These are the activations of a small neural network, seen along a few directions. Each row is one input.
In each table, some parts of the input vary, and every possible input appears once, in random order.
Descriptions start from the smaller parts, as in this example, which fits no table here: one of 8 places around a ring, together with either a single point or one of 9 places around a ring or (one of 2 separate values, together with one of 6 places along a line).
Shared parts are said once, and a part with two or three values counts as separate values.
(in the rows, 128 means zero)

Other details of the inputs shift rows strongly along two fixed directions, in all tables alike. That doesn't count.

Table:
x1: [122 176 173 115 121  96  92 101 131 128 135 143 102 133 116 198 124]
x2: [ 81 109 119 142 146 166 146 138 128 128 157 164 161 132 175  86 138]
x3: [160 106 100 132 132 151 159 131 112 136 121  86 153 142 150  76 144]
x4: [148 149 130 140 142 102 118 119 135 143 121 131 128 133 129 171 126]
x5: [125 144 152  92 107 106 120 103 125 121 125 116 106 139  96 148 111]
x6: [128 167 172 110  90 129 110 115 119 112 111 122 109 139  89 175 101]
x7: [123  84  88 130 126 139 148 143 153 118 149 126 142 101 123  87 133]
x8: [142 103 105 115 126 160 151 124 101 130 123  89 154 144 168  49 136]
x9: [ 41 112 129 167 149 175 127 158 158 122 155 209 158 131 143 128 120]
x10: [167 150 129 141 126  69 116 130 141 138 122 128 117 100 110 179 143]
x11: [180 135 116 125 144  85 127 129 134 142  97 112 102 119  96 149 129]
x12: [116  95 111 117 155 147 145 124 124 133 124 133 144 127 143  90 125]
x13: [ 36 118 134 147 152 165 130 150 151 126 154 221 150 122 159 131 125]
x14: [133 161 165 111 130  77 102 108 111 131 130 120  96 125 120 181 128]
x15: [162  86  91 111 145 142 154 130 116 142 106  83 145 135 131  75 129]
x16: [158 112 103 158  98 146 146 143 136 109 143 101 142 119 125 104 135]
x17: [143  89  88 123 154 120 154 140 104 150 135  93 146 128 157  60 144]
x18: [185 165 145 159 109 117 118 126 133 130 103 123 115 135 109 193 123]
x19: [198 134 133  96 127  90 133  99  84 148  91  41  97 136 124 115 137]
x20: [231 126  99 115 115 123 150 125 120 130  74  63 114 149 101 119 127]
x21: [ 74 167 175 133 156  80  87 128 155 136 122 212  99 119 122 222 112]
x22: [ 95  99 121  82 129 129 138 128 101 119 147 104 127 115 132  74 121]
x23: [108 163 141 173 112 123 105 146 177 103 134 187 113 108  89 214 114]
x24: [204 126 101 121 121  71 137 123 137 121 100  81 100 107  82 139 133]
x25: [163 135 123 146 106 133 127 138 144 116 105 130 122 127  95 170 126]
x26: [208 134 118 128 136  78 134 124 118 149 103  82 104 123 118 145 140]
x27: [ 58 105 126 118 138 174 134 137 131 123 145 154 147 136 154  78 128]
x28: [172 144 122 130 131 103 118 122 142 139  97 129 108 122  98 177 123]
x29: [169 144 131 150 115 132 119 136 137 125  94 133 112 135  98 175 119]
x30: [160 143 146 115 121 123 121 114 122 128  82 119 115 145 117 156 119]
x31: [117 106 128  97 115 161 139 125 108 120 126 102 133 138 131  80 130]
x32: [128 168 160 128 145  71  97 113 126 139 115 152 104 129 131 195 125]
x33: [135 154 150 108 138  80 105 112 120 139  94 122  88 131 106 175 122]
x34: [140 147 148 104 124 110 108 104 122 136  97 119 103 136 108 163 117]
x35: [136 156 161  96  99 121 126 108 124 114 113 110 105 139  98 156 111]
x36: [192  91  98 127 119 168 168 121  83 131 105  50 148 155 151  45 135]
x37: [119 190 175 115 103 110 105 108 130 117 136 134 107 135 112 184 118]
x38: [ 97 104  88 155 123 161 151 153 155 109 182 151 156 106 151  80 144]
x39: [149 177 157 117 128  97 100  99 120 141 111 112  97 135 119 190 125]
x40: [183  86  89 109 132 160 170 131 111 134  94  63 146 146 131  61 134]
x41: [167 159 144 128 139  94 121 103 126 142 108 124 112 137 125 181 124]
x42: [ 71 161 176 118 143  89  88 120 140 125 138 184  95 118 107 200 122]
x43: [139 182 176 135 105 128  94 106 115 114 118 123 109 141 111 186 119]
x44: [ 54 120 140 106 133 121 124 134 118 126 187 146 133 116 154  90 128]
x45: [137 127 135 107  94 160 144 118  91 115 142  71 139 148 127  75 117]
x46: [190 146 121 154 100 123 125 131 129 120 110  99 125 130 109 161 135]
x47: [139  98 110 133 127 168 149 130 108 128 107 116 143 149 134  79 123]
x48: [ 23 140 151 143 137 159 113 143 141 129 175 204 149 124 173 125 131]
x49: [144 149 156  98 118 111 104 101 118 129 108 113  99 134  99 170 120]
x50: [179  66  72 114 122 144 162 135 120 130 120  74 145 119 121  58 137]
x51: [ 39 117 138 146 172 127 125 147 140 142 172 200 147 106 174 121 140]
x52: [146  94  95 124 136 109 144 147 132 134 121 113 131 104 115  96 143]
x53: [ 76 115 127 131 147 141 117 132 129 132 159 161 152 129 172 100 126]
x54: [141  73  93 103 158 132 161 128  99 142 115  97 139 127 143  50 139]
x55: [147 164 137 155 125 112 119 136 150 135 128 155 118 133 124 182 133]
x56: [167 154 141 157 121 126 127 125 123 129 104 117 126 147 121 171 125]
x57: [ 28 147 163 135 132 154 108 137 144 116 184 199 145 121 163 141 128]
x58: [201  90  78 124 108 151 170 135 111 126 121  52 147 126 137  56 155]
x59: [140 100 110 102 139 140 132 114 110 136 105 101 135 134 137  86 123]
x60: [ 48 126 122 168 135 125 114 153 180 115 203 213 151  88 144 155 131]
x61: [ 86 107 101 148 132 161 136 160 157 116 150 173 154 109 131 106 139]
x62: [ 95  95 110 131 163 121 140 146 141 139 136 152 139 125 138  95 131]
x63: [ 68 104 141 124 121 179 129 139 122 111 153 146 146 140 135  86 118]
x64: [184 140 118 137 122  70 129 127 139 130 125  95 108  94 104 155 142]
x65: [ 87 100  94 147 124 162 146 156 164 108 162 160 145 104 131  97 134]
x66: [ 84 124 132 102 118 140 128 120 113 123 174 120 142 127 142  88 124]
x67: [ 90 109 108 153 147 142 127 149 149 141 177 174 148 117 158 110 133]
x68: [ 83 109 129 139 118 174 131 135 109 127 152 128 150 151 164  66 131]
x69: [139 174 169 148 120 124 102 114 127 125 108 140 121 147 125 177 116]
x70: [179  91  85 127 120 126 151 130 122 133 135  79 146 120 134  72 151]
x71: [ 39 123 149 150 140 172 110 144 144 116 147 208 153 128 152 131 110]
x72: [124 153 155 130 114 140 109 116 123 125  98 129 110 147 109 158 112]
Description of these inputs: one of 2 separate values, together with one of 4 places along a line, together with one of 9 places along a line.
- Changing only the choice among 2 separate values turns x60 into x7. The same change can be made to x32. Which row results? => x21
- Which other rows does x51 become when the choice among 2 separate values takes its other values? List them by row number. => x54
- A walk changes only the place on the line of 9. It starts at x45 and steps to x43. List the rest of the walk in order. => x68, x69, x36, x56, x18, x46, x16

Table:
x73: [152 130 130 109 125 117 129 117 109 132 116  92 118 136 127 115 130]
x74: [119 133 128 140 130 124 121 134 148 126 128 158 126 121 120 156 125]
x75: [151 133 122 133 125 128 132 130 138 127 112 127 124 128 115 142 127]
x76: [158 118 114 123 126 121 138 128 130 132 115 110 125 126 115 126 128]
x77: [155 129 119 136 126 120 130 125 131 130 121 119 128 127 129 139 132]
x78: [132 141 132 135 132 102 121 131 142 129 121 141 115 119 113 163 129]
x79: [149 134 137 116 124 121 127 115 110 130 114 105 119 136 120 128 122]
x80: [152 125 129 114 120 131 131 115 111 129 107  93 122 141 121 116 126]
x81: [153 135 134 117 120 126 127 113 113 133 115  99 125 140 129 126 129]
x82: [ 41  70 102 119 148 180 149 151 118 124 182 149 169 118 179  19 134]
x83: [145 130 132 114 119 137 133 118 116 125 108 107 124 141 121 122 123]
x84: [146 124 130 108 125 120 134 116 110 128 113  95 117 134 122 112 126]
x85: [148 124 129 110 119 134 131 115 114 128 109 100 122 139 120 118 125]
x86: [ 82 151 147 163 137 126 109 144 160 126 149 201 129 117 133 184 126]
x87: [117 134 132 141 134 116 121 135 146 130 131 154 124 120 119 158 126]
x88: [107 144 138 144 138 107 114 138 149 131 141 167 123 114 127 166 132]
x89: [ 60 158 162 134 137 123  99 130 152 125 148 202 121 121 125 189 115]
x90: [162 118 113 130 125 125 136 127 127 130 110 103 126 129 117 121 132]
x91: [ 65  65  79 136 124 187 158 164 134 112 198 136 175 109 163  17 142]
x92: [152 130 131 116 120 135 133 118 111 126 105  95 123 143 120 118 126]
x93: [141 131 135 116 125 124 126 119 112 132 122 108 122 137 128 125 126]
x94: [147 127 121 124 128 111 130 128 136 128 118 125 119 120 115 141 131]
x95: [160 123 119 136 124 130 138 128 128 128 110 111 125 130 117 127 132]
x96: [ 54  72 103 127 141 193 153 152 114 122 173 145 172 130 176  19 132]
x97: [174 132 121 133 123 113 128 124 126 131 107 104 120 130 119 143 131]
x98: [138 133 136 107 124 119 127 116 119 130 114 111 113 132 118 134 125]
x99: [ 57 171 171 145 115 123  94 133 159 110 169 198 122 112 118 195 116]
x100: [155 127 131 116 120 129 130 114 107 129 109  95 123 139 124 114 125]
x101: [142 146 142 115 126 109 123 112 118 130 121 113 116 133 128 141 127]
x102: [159 135 132 117 118 131 135 115 109 131 111  92 125 145 130 121 129]
x103: [ 72 142 139 158 141 127 108 146 160 126 152 200 135 113 134 166 124]
x104: [172 127 114 134 123 126 141 126 125 130 113 100 129 134 128 124 133]
x105: [ 66 163 163 140 138 119  99 128 148 129 155 195 126 124 136 183 120]
x106: [ 89 150 145 154 140 113 107 140 157 130 149 191 126 114 128 184 126]
x107: [174 119 110 125 127 119 141 123 120 133 118  93 129 129 127 115 134]
x108: [170 122 116 134 123 129 141 129 122 131 107 101 127 130 120 120 132]
x109: [156 140 138 120 120 129 127 117 111 128 109 101 122 143 123 130 128]
x110: [ 64  49  77 133 149 185 163 164 125 129 182 141 181 113 176   6 140]
x111: [ 71 150 146 153 143 109 105 145 162 128 152 203 127 106 129 183 127]
x112: [171 119 110 122 127 112 141 123 120 132 119  93 127 125 128 114 138]
x113: [151 133 135 112 125 120 127 113 112 127 111 101 117 138 115 129 122]
x114: [150 137 135 118 122 125 122 117 113 130 113 103 121 142 125 127 127]
- Changing only one part turns x98 into x94. The same change can be made to x80. Which row results? => x90
- Changing only one part turns x91 into x99. The same change can be made to x88. Which row results? => x73
- What do these inputs look like to the network? => one of 2 separate values, together with either a single point or (one of 4 places along a line, together with one of 5 places along a line)

Table:
x115: [144  92 100 118 132 135 144 128 109 131 124  92 142 132 141  67 135]
x116: [120 123 122 111 133 117 129 128 132 130 133 126 124 120 128 124 133]
x117: [133 150 146 130 134  98 117 125 132 130 118 141 108 119 112 167 124]
x118: [170 122 117 109 122 108 138 120 111 133 119  76 119 127 124 108 138]
x119: [ 55 131 146 123 135 162 121 130 120 121 164 158 145 133 157 100 125]
x120: [109  98 114 126 144 142 145 139 121 129 139 125 145 120 143  84 132]
x121: [103  97 106 140 128 161 136 144 131 122 145 132 153 126 145  77 132]
x122: [ 49 138 139 152 135 146 114 149 167 118 163 211 142 117 140 156 124]
x123: [ 80 119 124 143 141 141 130 142 139 130 158 164 143 121 155 113 134]
x124: [145 131 124 134 126 130 135 134 123 128 114 121 127 130 120 129 128]
x125: [125 114 116 137 121 148 141 140 130 124 141 122 144 128 140  96 133]
x126: [154 136 135 134 125 117 118 122 127 132 109 123 120 131 119 154 130]
x127: [177 118 113 126 116 130 135 122 113 131 101  85 127 136 121 112 132]
x128: [133 135 146 105 119 138 123 109 105 128 121 102 123 147 127 123 115]
x129: [ 80 116 126 142 142 148 125 143 144 131 160 176 148 123 146 122 126]
x130: [133 155 158 104 117 127 118 105 115 125 108 115 111 146 119 149 120]
x131: [137 129 130 118 133 108 128 129 122 131 124 115 115 121 116 132 130]
x132: [148  96 101 128 115 155 143 133 117 119 128  91 140 130 130  76 133]
x133: [104 116 134 109 127 157 138 123 100 124 132 110 136 142 139  77 123]
x134: [104 166 155 133 135  89  97 125 150 133 140 173 109 117 110 206 119]
x135: [127 145 137 131 133 115 120 123 142 133 118 147 117 127 124 165 128]
x136: [160 128 127 130 125 112 122 120 122 134 105 107 115 136 122 141 128]
x137: [125 103 110 120 133 133 144 132 117 130 145 111 138 120 149  79 137]
x138: [155 124 118 123 112 138 139 125 131 120 116 105 126 130 116 123 131]
x139: [147 128 122 132 115 135 132 126 131 123 129 116 129 129 114 132 124]
x140: [146 134 129 137 122 130 132 133 130 123 116 120 125 130 114 134 125]
x141: [139 151 146 140 133 113 118 130 135 130 112 144 115 129 112 171 126]
x142: [ 97 105 115 134 142 146 135 137 133 134 151 146 145 125 148 101 128]
x143: [137 152 137 142 112 123 122 127 139 120 130 135 120 125 115 160 129]
x144: [137  82  94 113 132 140 146 130 108 130 134  91 142 126 146  46 136]
x145: [152 123 121 127 134 124 138 127 119 133 110 105 122 132 123 119 130]
x146: [162 153 139 134 124 109 122 122 129 130 112 120 116 134 119 164 131]
x147: [125 145 138 122 132 105 118 122 139 130 124 147 113 120 122 161 126]
x148: [149 124 123 117 131 114 130 120 122 135 126 111 123 124 124 125 125]
x149: [148 130 126 124 129 126 132 125 132 129 114 125 124 133 125 137 131]
x150: [153 154 140 130 129  95 121 117 128 129 114 124 115 129 118 168 129]
x151: [146 124 122 116 131 117 137 120 126 131 114 114 125 129 126 127 132]
x152: [157 144 136 125 130 100 121 114 128 136 113 120 116 130 112 165 122]
x153: [ 85  96 106 132 134 165 145 147 136 125 153 155 155 123 156  80 134]
x154: [130 135 145 109 118 137 117 110 103 123 114 102 121 146 128 120 120]
x155: [ 33 143 153 165 136 146 109 156 168 113 173 228 138 108 132 170 121]
x156: [147 144 135 137 118 123 121 125 139 129 119 127 125 129 111 162 120]
x157: [149 143 136 121 126  93 110 118 126 132 114 115 107 125 110 160 128]
x158: [112 126 123 140 127 142 133 139 133 127 142 144 142 124 143 119 133]
x159: [138 142 133 137 123 123 122 125 136 132 124 140 125 129 119 159 121]
- What do these inputs look like to the network? => one of 5 separate values, together with either a single point or one of 8 places along a line
- Changing only the choice among 5 separate values turns x116 into x131. The same change can be made to x135. Which row results? => x145
- Changing only the choice among 5 separate values turns x122 into x156. The same change can be made to x149. Which row results? => x129
- A walk changes only the place on the line of 8. It starts at x132 and steps to x121. List the rest of the walk in order. => x127, x126, x136, x115, x144, x157
- Which other rows does x117 become when the choice among 5 separate values takes its other values? List them by row number. => x137, x144, x147, x148
- List by row number the other rows that have the choice among 5 separate values in common with x123. => x118, x119, x125, x137, x143, x146, x150, x158

Table:
x160: [119  94  99 132 134 135 137 141 138 123 138 135 138 112 125  96 129]
x161: [165 174 149 147 125  98 108 114 152 135  96 146 103 135 109 221 124]
x162: [ 66 149 165 127 119 141 114 126 120 111 157 153 129 130 135 129 123]
x163: [101 133 137 130 121 154 122 130 124 125 154 140 141 138 146 118 126]
x164: [219 133 111 132 117  98 137 116 120 134 102  76 119 128 112 141 133]
x165: [198 146 129 116 109 116 139 108 115 131 104  72 122 146 113 145 130]
x166: [150 184 158 123 102  93 105 110 144 122 113 136  99 127  97 215 120]
x167: [ 81 132 153 126 133 158 126 129 112 122 128 145 133 144 137 110 118]
x168: [227 113  97  98 102 118 158 111 107 127  98  29 113 133 109  92 136]
x169: [155 175 155 137 128  94 108 116 154 134  91 158  98 130  93 227 116]
x170: [137  71  83 111 124 159 154 134 122 127 133  91 146 124 131  49 130]
x171: [ 72 143 154 131 133 152 111 133 136 124 134 183 129 134 132 152 116]
x172: [116 108 100 144 132 117 134 157 143 129 156 136 135  98 136 103 142]
x173: [ 67 154 166 145 130 150 105 126 123 123 137 173 134 141 148 148 119]
x174: [ 96 128 123 144 134 116 127 144 154 118 161 169 134 103 132 140 136]
x175: [152  83  79 143 138 136 155 151 121 137 150  96 153 113 148  56 144]
x176: [ 96 122 123 157 156 117 130 158 154 133 138 181 132 109 127 148 135]
x177: [172 145 152 103 104 126 122 100  90 122  85  63 104 150  93 132 114]
x178: [121 101 113 105 112 163 146 129 105 116 148  89 141 135 144  58 135]
x179: [132  88  96 131 144 145 154 145 129 131 126 127 146 121 138  78 136]
x180: [ 97 133 128 162 148 124 122 143 157 128 143 188 139 116 143 159 135]
x181: [ 99 128 136 132 126 160 118 129 124 128 133 146 141 143 152 117 127]
x182: [199 146 125 128 114 107 131 111 129 135 108  90 114 134 110 159 126]
x183: [ 91  82 121  39 191  62 135  99  71 167 151  87 114 118 178  43 139]
x184: [176 144 129 142 129  77 116 130 142 130  98 118 100 112  83 185 129]
x185: [ 69 138 145 131 126 138 111 133 155 119 146 184 130 121 118 160 116]
x186: [122 105 104 161 150 128 136 152 139 136 136 147 146 114 147 113 143]
x187: [113 105 112 117 130 160 145 134 126 129 124 131 145 139 140  88 125]
x188: [ 69 157 166 144 124 146 104 125 122 122 157 167 136 135 144 148 115]
x189: [116 112 116 130 127 158 137 129 127 130 129 133 150 138 152 100 131]
x190: [174 141 143 101 105 121 123 106 109 120  92  78 105 149  93 139 122]
- What do these inputs look like to the network? => either a single point or (one of 5 places around a ring, together with one of 6 places along a line)
- A walk changes only the place on the line of 6. It starts at x173 and steps to x181. List the rest of the walk in order. => x189, x161, x180, x186
- Which other rows does x182 become when the place on the ring of 5 takes its other values? List them by row number. => x161, x168, x169, x170
